A small network was trained on made-up records. Each row is its average activation on records with the value named, seen along a few directions.
Related values have similar rows: they may be neighbours, one step apart, or belong to one group.
(in the rows, 500 means zero)
Strong random noise was added to every row along 19 fixed directions; ignore it. To show where, here is one row again and again, with new noise each time:
[661 682 423 757 487 524 458 603 442 664 318 593 523 774 639 427 420 266
 624 468 266 572 456 395 532 706 567 506 371 667 369 380 201 595]
[595 520 674 388 513 234 944 350 393 586 577 398 353 431 511 318 483 675
 404 397 575 747 605 312 423 329 496 730 444 627 689 622 288 500]
[362 451 660 322 598 490 656 497 549 520 413 514 545 650 528 521 108 473
 798 593 507 537 564 402 289 577 294 466 202 460 337 595 427 359]
[641 390 667 367 516 380 680 538 463 317 578 265 535 247 678 350 488 689
 387 642 489 707 612 629 471 538 524 584 431 517 477 602 473 552]
[848 738 257 647 759 325 502 186 444 583 442 513 698 867 346 578 134 318
 638 633 319 342 285 522 271 747 485 247 312 651 615 580 323 388]
[644 246 692 431 519 459 478 648 307 482 490 401 380 320 422 410 944 433
 367 548 726 350 661 579 215 642 599 281 491 435 488 549 730 614]
[752 419 707 164 400 209 380 460 464 343 463 321 345 591 663 638 247 324
 621 512 361 689 517 324 400 399 484 553 367 506 379 523 381 389]
[524 329 711 398 432  84 448 514 555 570 715 547 573 262 508 583 199 245
 407 801 297 681 501 526 591 557 548 367 366 262 312 352 242 510]
[359 363 488 682 485 672 754 545 513 400 339 654 548 661 380 514 365 672
 577 478 462 388 518 461 700 423  26 508 446 491 357 725 664 504]
[416 667  42 702 433 362 561 269 705 331 553 707 657 562 522 668 268 641
 433 573 564 646 192 788 545 669 575 270 543 563 878 460 739 576]
[617 598 394 581 521 429 382 227 527 419 432 370 661 502 401 755 220 514
 518 718 542 318 164 663 627 482 454 356 446 277 654 642 632 382]
[677 326 372 388 431 528 394 473 576 596 545 267 609 559 258 617 238 581
 398 810 318 150 392 440 392 585 517 349 532 402 480 496 555 506]
[398 568 360 390 466 780 628 318 592 435 321 360 665 623 615 604 404 449
 579 605 611 612 414 615 718 496 435 611 466 616 497 564 503 654]
[479 299 219 529 656 399 575 405 436 282 582 745 619 386 357 617 579 410
 279 549 543 381 456 664 549 443 378 374 758 534 659 690 688 591]
[379 496 427 271 776 565 340 404 483 404 729 460 609 573 371 458 720 222
 385 451 548 517 724 356 396 506 444 552 696 833 220 351 296 356]
[717 585 479 167 562 429 391 325 541 382 454 489 559 537 687 770 500 178
 652 533 605 584 396 725 497 474 647 461 385 525 642 648 620 512]
[865 633 520 718 571 599 394 654 730 372 587 595 410 843 363 593 346 539
 605 369 572 273 205 574 638 860 485 486 296 580 584 575 826 290]
[454 643 530 427 376 219 540 119 400 399 474 459 502 467 565 617 638 491
 531 455 541 802 568 591 453 212 386 256 451 500 546 525 545 471]
[388 521 293 633 311 546 129 538 424 439  29 600 407 598 629 574 480 343
 681 470 449 499 427 549 533 467 584 404 558 361 478 336 436 661]
[637 543 601 303 582 396 292 450 494 577 399 325 521 368 554 506 389 648
 701 695 497 351 495 622 170 539 735 363 295 270 554 543 415 429]
[467 624 561 469 443 321 689 341 335 416 514 485 605 259 699 614 570 346
 437 473 523 723 495 665 648 156 393 509 545 392 663 730 657 411]


Field Talol:
u9: [205 446 540 602 581 751 756 472 461 402 418 386 469 428 406 238  85 502
 501 484 513 630 461 589 730 442 475 734 643 399 572 469 223 616]
u2: [633 456 544 553 470 307 261 522 624 203 693 694 507 636 673 850 415  84
 403 469 459 726 237 422 906 643 416 569 516 626 275 415 453 512]
u5: [394 444 507 274 738 840 871 389 693 421 397 577 611 834 401 216 122 313
 831 502 452 748 767 795 490 792 326 458 223 756 349 439 333 714]
u7: [ 85 220 541 563 455 629 844 632 420 647 585 529 632 225 494 328 594 759
 362 662 488 527 733 476 370 491 314 413 588 391 378 498 573 653]
u4: [604 271 467 431 504 438 411 716 463 298 637 379 376 347 337 303 554 508
 247 481 493 399 623 553 336 607 596 481 724 521 578 393 714 429]
u1: [736 665 347 807 661 470 215 477 584 307 761 658 659 389 366 615 784 502
 278 427 589 307 271 820 861 663 483 563 635 507 623 517 807 369]
u6: [186 630 462 412 641 797 546 439 367 575 443 238 660 335 613 390 159 534
 646 616 298 449 599 528 254 234 559 422 645 302 505 589 364 351]
u3: [382 309 635 348 559 218 413 385 521 510 660 648 407 424 370 638 519 681
 533 469 607 434 483 291 389 399 363 531 473 383 465 509 477 384]
u8: [495 748 316 486 759 549 258 361 681 697 675 663 804 487 545 654 588 779
 614 585 353 275 464 481 480 444 515 521 452 523 399 549 347 321]
Talol is arranged as a 3 by 3 grid.
Q: Which values are neighbours of u8? Give them in the order they are listed.
A: u7, u6
Q: Which values are neighbours of u9? Give them in the order they are listed.
A: u2, u1
Each value of Talol is a pair of two hidden parts, and every pair occurs once (3 first parts, 3 second parts).
Q: Changing only the second part turns u8 into u6. u7 has the same second part as u8; what does that change turn u7 into?
A: u5

Field Nid:
s7: [532 454 398 424 318 616 829 455 531 594 402 525 597 512 599 611 491 561
 520 561 450 541 529 662 590 394 360 452 425 476 658 708 811 718]
s3: [545 566 733 341 373 782 701 496 638 655 654 389 501 534 511 475 653 552
 590 495 435 596 649 667 621 414 548 369 336 522 401 555 607 621]
s6: [360 514 356 532 594 303 255 307 430 483 589 550 475 524 394 605 673 455
 354 495 620 499 446 258 365 477 564 392 677 611 417 323 262 438]
s8: [663 434 362 569 489 429 420 543 399 367 300 535 487 465 430 321 381 433
 503 474 276 481 596 716 550 490 454 485 583 419 577 474 518 549]
s11: [677 722 325 656 588 611 541 521 423 485 578 360 616 637 577 453 582 503
 420 426 451 450 411 454 405 641 530 592 582 785 594 531 588 389]
s14: [754 610 772 660 525 266 471 474 332 487 517 245 546 436 564 524 315 369
 438 628 417 514 350 401 540 539 471 518 353 347 391 566 347 291]
s15: [498 506 656 627 397 594 895 588 650 812 675 575 471 549 385 448 363 651
 498 491 513 441 412 486 595 589 484 486 319 406 667 577 666 518]
s13: [690 653 379 501 698 303 516 379 429 595 367 719 507 652 421 481 609 500
 543 301 504 356 545 351 536 361 339 812 478 682 615 645 373 343]
s10: [505 499 347 452 416 432 733 444 545 430 645 347 739 485 598 580 573 823
 321 625 513 553 496 425 402 570 300 600 510 735 531 591 727 474]
s2: [415 488 382 465 657 395 220 538 596 485 569 755 644 324 542 639 713 464
 427 522 487 322 523 478 646 397 481 676 627 483 406 493 391 444]
s9: [473 764 581 590 477 527 467 374 429 539 513 227 535 538 563 471 535 536
 461 464 541 590 459 346 521 398 501 595 511 560 443 426 369 326]
s5: [756 533 644 233 410 363 264 354 584 387 570 333 419 597 481 639 607 224
 521 491 580 637 512 533 643 514 541 494 392 591 401 365 566 381]
s12: [587 629 587 562 471 312 598 447 418 709 511 614 534 418 666 661 708 564
 539 466 582 501 415 395 434 398 524 521 369 447 609 680 533 497]
s1: [653 376 584 387 501 348 422 533 608 401 778 524 655 212 559 656 655 704
 362 699 375 446 522 676 595 406 482 365 481 392 401 648 665 482]
s4: [503 307 568 698 712 593 574 595 322 337 706 406 405 437 335 453 455 510
 312 510 630 289 318 410 330 656 531 369 710 460 567 656 573 441]
Nid is arranged as a tree with 6 forks.
Q: Which values are neighbours of s14? Give them in the order they are listed.
A: s9
Q: Which values are neighbours of s10? Give them in the order they are listed.
A: s11
Q: Which values are neighbours of s5? Give them in the order they are listed.
A: s1
Q: Which values are neighbours of s15? Give them in the order they are listed.
A: s8
